cols: Z V R E T B S
q_366: [ 57  99 146 127 130 142 188]
q_154: [106 103 130 108 114 107 138]
q_889: [102 114 107 108 130 142 188]
q_823: [157  57  99 110 129 130 109]
present: [108 114] : yes
down: [130 114] : T
gone q_823: [129 157  99  57 110 130] : [109]
then: [ 99 146 127 130] : [142 188]
then: [157  57] : [ 99 110]
then: [ 57  99 110 129] : [130 109]

cols: C X Y L W
q_178: [ 80 142  51 121  97]
q_804: [157 138  92  81  65]
q_836: [ 60 140  67 167 149]
q_190: [ 55 140  55 151 131]
q_715: [137 137  79  82  66]
q_878: [117 138  63  94  70]
q_68: [177 138 112  84  53]
q_758: [ 67 139  90 178 165]
q_696: [ 63 139  58 136 115]
q_862: [ 57 139  97 181 185]
q_677: [ 95 140  51 107  82]
gone q_804: [138 157  92  81] : [65]
then: [138 112] : [84 53]

cols: G U M F
q_461: [141 126 197 145]
q_754: [127 126 156 145]
q_88: [139 107 117 145]
q_605: [140 104 111 153]
q_573: [136 112 126 150]
q_64: [122 124 170 146]
q_452: [144  99 101 155]
q_527: [139 107 117 152]
present: [144  99] : yes
down: [145 145 153] : F

cols: N K A P Q D H J
q_744: [160 169 185 110 160 185 105 168]
q_295: [198 139  62 109  97 211 137  45]
q_576: [144  45 136 110  54 148 163 158]
q_257: [ 86 122 217  96 102  73 124 175]
q_442: [125  88 206 213  93 189  68 138]
q_125: [ 39 177  81  80 118 148  68 171]
gone q_125: [171 118 148  39  68 177  80] : [81]
common q_576 q_295:  : [45]
gone q_744: [185 105 160 169 110 160 185] : [168]
then: [ 80 118] : [148  68]

cols: dodul tapug pov Sepo duz Zado
q_565: [172  55 122 156  90 136]
q_667: [ 98 122 123  64  83 129]
q_648: [135  86 123  90 195 130]
down: [64 90] : Sepo
gone q_565: [136  55 156  90 172] : [122]
common q_565 q_667:  : [122]
present: [ 55 121 156] : no
present: [135  86] : yes
then: [123  90] : [195 130]
down: [90 83] : duz

cols: pusa Komub Vig bosib Rukom Pubub gute
q_192: [ 55 136 197 165 164 161 127]
q_488: [ 95 132 171 128 136 125 129]
q_523: [136 129 133 116 129 123 130]
q_813: [141 132 140  85 108  72 127]
q_492: [126 128 141 119 133 123 128]
q_753: [139 128 112 128 122 122 126]
q_369: [157 129 145 113 115 121 128]
q_232: [ 95 132  65 120  98 120 127]
q_6: [ 72 128 160 172 152 171 129]
q_138: [142 118  63 190 136 201 128]
then: [128 141 119] : [133 123]
[ 95 132 171 128 136 125 129] : q_488
present: [128 160 173] : no
down: [120 171 201] : Pubub
then: [ 95 132  65 120] : [ 98 120]

cols: gipas velek tiba Metem kifo
q_990: [ 91 179  81  95 146]
q_501: [187  47 184 193  88]
q_886: [192  64 180 203  79]
q_229: [194  79 174 194  79]
q_960: [104 175 176 177 103]
q_227: [163  94 151 170 109]
q_748: [185  88 164 172 111]
down: [ 47  64  79 175  94  88] : velek
gone q_960: [103 177 104 175] : [176]
gone q_960: [176 177 175 104] : [103]

cols: Biko Bivov sapus Zam zomol dasuz guv
q_466: [142 150 106 141  98 139 114]
q_634: [175  94  87 213  96 165  85]
q_292: [134  64 133 159 190 134 145]
q_609: [132  73 164 154 188 133 147]
q_885: [123 170 166 101 160 128 168]
down: [ 87 133] : sapus
present: [188 133] : yes
then: [150 106 141  98] : [139 114]
gone q_885: [128 101 160 170 166 168] : [123]
present: [175  94  87 213  96] : yes
present: [213  96 165] : yes

cols: nenu tid Bam rapu Baza Tir nonel mopem Mobo ledor
q_734: [140 115 142 108  78 146 183 149 165  90]
q_48: [160 147 124 123 140 106 129 186  98  94]
q_724: [155 139 116 111 166 117  52 148 154 123]
q_36: [115 140 142 167 172 109 148 138 135 144]
q_503: [127 128 188 135 168  69 122 117 125 104]
q_564: [139 155 164 139 139 173  86 131 111  92]
q_337: [152 145 119 135 161 136 156 184 135 155]
then: [115 140 142] : [167 172]
down: [104  92 155] : ledor
down: [122  86] : nonel
then: [139 155] : [164 139]
gone q_503: [122 135 168 127 117 125 104  69 188] : [128]
down: [ 90  94 123 144 104  92] : ledor

cols: Ridu fipek noran pozos Vurud toreb mot
q_675: [125 161 112 151 154 133 118]
q_832: [134 154 113 134 100 195 159]
q_869: [124 106 134 115 105 143 143]
q_320: [152  64 134 105 115  60 122]
then: [112 151] : [154 133]
common q_869 q_832:  : [134]
then: [151 154] : [133 118]
then: [134 115 105] : [143 143]

cols: visi mevi rura sovim
q_448: [116 117  56 102]
q_153: [157  99 183 191]
q_302: [ 86 162 150 103]
present: [162 150] : yes
gone q_448: [102 116  56] : [117]

